Here are a small network's activations along a few directions, averaged over the inputs that share one value of a field.
Related values have similar rows: they may be neighbours, one step apart, or belong to one group.
In the rows, 500 means zero.
Strong random noise was added to every row along 6 fixed directions; ignore it. To show where, here is one row again and again, with new noise each time:
812 126 589 427 396 895 608 440 426 398 615 499 19 591 385 508 560
461 323 461 299 577 468 549 481 376 490 723 537 589 670 522 521 568
494 496 432 560 490 442 587 552 453 384 535 525 477 488 352 553 562
530 610 839 755 325 450 460 533 589 525 488 212 546 403 616 314 393
371 609 475 667 668 539 422 314 514 319 510 521 274 485 614 315 540
460 405 427 451 646 552 536 387 439 350 645 553 365 576 539 447 593
304 410 433 331 655 330 472 475 359 500 707 615 689 690 545 491 539
512 550 344 491 464 594 495 462 417 498 468 525 385 569 387 542 572


Values of Gavus:
n9: 457 370 696 593 446 487 419 600 502 470 486 660 371 427 515 489 410
n12: 515 588 238 422 658 524 552 534 457 381 463 664 495 480 483 594 607
n11: 377 316 466 481 553 425 391 458 440 468 502 798 360 663 374 626 411
n2: 503 576 659 830 498 499 336 490 540 433 443 592 344 372 459 332 356
n14: 528 573 418 477 452 473 449 503 499 500 329 576 469 507 365 443 399
n15: 466 338 485 468 603 294 585 564 616 363 507 517 645 417 381 549 516
n5: 522 383 653 439 434 594 401 534 544 764 369 537 526 604 587 444 409
n7: 605 373 634 563 424 645 608 559 537 405 432 560 239 444 281 557 454
n10: 583 466 649 420 607 527 586 475 618 548 707 308 552 409 760 444 528
n8: 478 508 556 507 341 329 511 688 387 650 286 662 689 463 328 596 372
n1: 414 612 512 455 435 487 362 438 496 679 485 530 461 567 522 453 398
n4: 444 739 346 433 515 519 430 415 537 720 497 352 759 556 704 578 511
n6: 401 514 703 603 605 244 556 523 577 371 691 318 702 435 702 350 468
n3: 609 364 560 548 481 618 465 561 557 482 457 553 390 475 560 538 506
n13: 398 516 406 450 625 432 521 474 482 432 413 638 563 385 420 565 565
Each value of Gavus is a pair of two hidden parts, and every pair occurs once (5 first parts, 3 second parts).
- Changing only the second part turns n14 into n15. n2 has the same second part as n14; what does that change turn n2 into? => n4
- Changing only the second part turns n9 into n12. n1 has the same second part as n9; what does that change turn n1 into? => n6

Values of Peb:
t1: 441 702 302 607 446 486 408 456 437 457 451 540 398 520 375 595 534
t5: 595 397 737 430 261 383 525 750 304 788 542 481 739 614 299 556 361
t4: 285 583 620 455 640 342 432 513 568 625 648 496 757 480 716 419 384
t7: 662 407 416 357 512 452 610 586 437 425 728 385 699 531 561 588 586
t2: 524 347 604 525 488 530 550 441 575 299 482 409 292 480 445 441 521
t3: 540 555 518 433 444 686 423 471 435 651 430 534 404 465 569 461 523
t10: 624 345 361 368 462 577 605 510 401 489 408 589 450 639 314 595 520
t12: 505 717 244 475 463 605 418 469 497 653 426 381 611 488 696 589 614
t9: 555 713 561 716 289 570 389 509 601 715 303 332 530 392 481 548 381
t11: 441 575 99 211 688 423 713 376 450 382 733 434 596 570 503 592 721
t6: 513 714 384 679 508 569 526 466 647 360 169 511 302 332 476 415 624
t8: 568 69 790 327 431 656 431 530 501 643 544 712 453 692 402 526 347
Each value of Peb is a pair of two hidden parts, and every pair occurs once (3 first parts, 4 second parts).
- Changing only the second part turns t4 into t11. t9 has the same second part as t4; what does that change turn t9 into? => t1
- Changing only the second part turns t6 into t10. t3 has the same second part as t6; what does that change turn t3 into? => t5

Values of Ropa:
d11: 515 287 767 347 351 381 431 714 464 780 499 459 755 620 539 490 419
d3: 447 575 282 180 560 447 600 454 518 503 513 353 894 563 729 521 687
d8: 385 474 410 542 618 687 304 404 561 543 480 740 234 594 539 544 362
d1: 328 661 468 544 447 434 287 393 397 579 412 532 379 607 435 511 477
d2: 813 339 781 537 280 843 511 453 416 519 565 289 160 549 520 386 442
d12: 330 305 477 26 582 277 576 556 343 724 601 668 886 729 422 564 461
d10: 460 430 586 434 488 570 393 385 484 544 514 502 412 673 440 401 407
d6: 749 499 487 457 260 781 559 613 536 675 330 537 417 416 366 611 528
d7: 365 543 333 512 600 503 315 386 475 636 430 656 534 644 587 515 517
d9: 566 331 495 366 556 666 417 400 390 580 750 462 303 629 716 402 453
d4: 447 738 314 717 618 231 608 467 549 267 373 512 610 365 370 488 557
d5: 355 807 303 432 558 605 273 419 392 754 511 484 639 540 701 538 557
The values of Ropa form a 3 by 4 grid.
- How many steps from neighbour to neighbour lead from d1 to d12, at the fewest? => 2
Each value of Ropa is a pair of two hidden parts, and every pair occurs once (3 first parts, 4 second parts).
- Changing only the second part turns d6 into d11. d5 has the same second part as d6; what does that change turn d5 into? => d9
- Changing only the second part turns d2 into d1. d4 has the same second part as d2; what does that change turn d4 into? => d10
